A small network was trained on invented records. Each row is its activation on one of them, seen along a few directions.
Here are examples, each followed by its value of one field, Popa.
The word none means that the record has no Popa.
The largest differences between rows may come from other fields.
In the rows, zero is written as 500.
Random noise pushes rows far along 2 fixed directions. That doesn't count. These rows show it; they differ only by the noise:
[497 604 623 546 554 501 566 574 624 473 433 422 618 560 401]
[665 578 632 654 462 511 525 389 527 612 407 510 429 585 413]
[560 609 624 652 502 478 535 493 665 540 400 424 555 623 374]
[504 602 623 549 551 502 565 567 618 478 433 426 610 560 403]

[414 599 592 376 485 401 611 690 579 472 409 300 612 487 394]
c5
[473 557 584 329 504 451 611 607 452 496 439 426 537 408 475]
c16
[432 408 272 537 435 442 397 441 608 549 498 515 441 516 581]
c7
[330 655 597 471 535 366 599 744 787 420 375 218 739 609 335]
c9
[480 596 609 459 445 365 584 563 546 518 411 361 513 473 469]
c1
[380 455 463 159 611 590 585 649 287 376 558 537 580 296 617]
c1
[308 512 439 268 624 563 561 759 545 370 488 379 750 481 437]
c5
[345 476 450 326 567 507 535 638 448 379 571 476 606 389 568]
c2
[622 480 457 486 464 566 507 445 420 612 436 508 438 544 425]
c11
[658 476 518 354 484 609 560 455 207 599 488 574 388 416 480]
c11
[453 684 619 679 423 292 552 600 885 549 304 202 619 729 276]
c9
[442 432 317 445 506 499 452 473 518 527 492 540 495 450 600]
c13
[642 435 459 461 453 570 483 347 238 619 520 662 311 406 585]
c17
[366 521 441 502 522 449 526 668 722 438 442 332 664 587 373]
c3
[528 541 562 564 385 349 511 455 504 568 471 433 399 481 499]
c2
[394 452 394 540 405 337 449 531 648 495 504 420 469 524 526]
c15
[607 531 557 569 390 409 520 400 439 623 443 508 355 477 499]
c17
[658 362 310 735 361 529 304 197 476 683 519 642 254 638 536]
c4
[627 512 490 738 356 409 449 357 652 659 365 420 379 712 379]
c10
[559 495 466 578 429 477 496 498 580 591 408 413 483 626 371]
c18
[355 438 482 258 506 425 558 636 373 368 602 488 507 309 620]
c4
[531 568 591 469 451 437 584 579 543 548 389 374 517 525 366]
c8
[563 375 329 442 420 502 430 360 307 608 540 644 290 399 651]
c7
[409 516 436 478 545 497 498 570 600 462 451 421 604 575 472]
c10
[113 572 499 310 544 242 589 898 779 256 530 193 801 426 503]
c15
[556 650 704 571 506 445 593 549 586 521 405 393 559 539 390]
none
[551 581 647 483 518 501 583 526 502 492 453 483 520 483 457]
none
[541 517 482 507 395 366 509 423 492 616 427 472 390 428 573]
c13

Here are new rows. What is Popa for each?
[359 462 381 513 523 480 456 564 648 433 525 453 603 549 500]
c2
[405 437 291 558 560 578 397 507 642 472 516 531 613 609 482]
c17
[372 446 394 427 544 522 477 570 518 421 553 500 579 470 542]
c2
[706 510 590 508 523 653 525 366 278 608 481 643 381 465 504]
none
[431 445 416 521 446 423 449 500 560 483 541 469 472 514 536]
c4
[275 489 384 472 561 459 469 657 695 373 541 393 699 545 485]
c2
[420 463 430 267 494 422 548 563 369 481 516 521 461 283 666]
c13
[527 461 508 428 357 338 514 457 365 561 525 496 309 368 610]
c15
[623 556 645 436 527 572 589 476 332 525 478 565 450 415 498]
none
[303 466 438 185 646 567 578 718 408 323 546 477 672 373 582]
c10
[454 383 300 551 431 457 387 437 548 532 539 537 417 538 563]
c15
[521 510 511 673 335 301 453 414 641 583 461 402 379 582 476]
c4
[445 485 412 633 442 426 425 463 667 524 490 438 506 605 472]
c2
[233 472 298 538 502 354 430 676 859 394 504 324 682 603 490]
c15
[458 433 353 583 409 411 406 457 589 545 516 478 432 551 538]
c15
[476 530 443 821 280 194 401 421 892 618 397 311 407 713 417]
c15
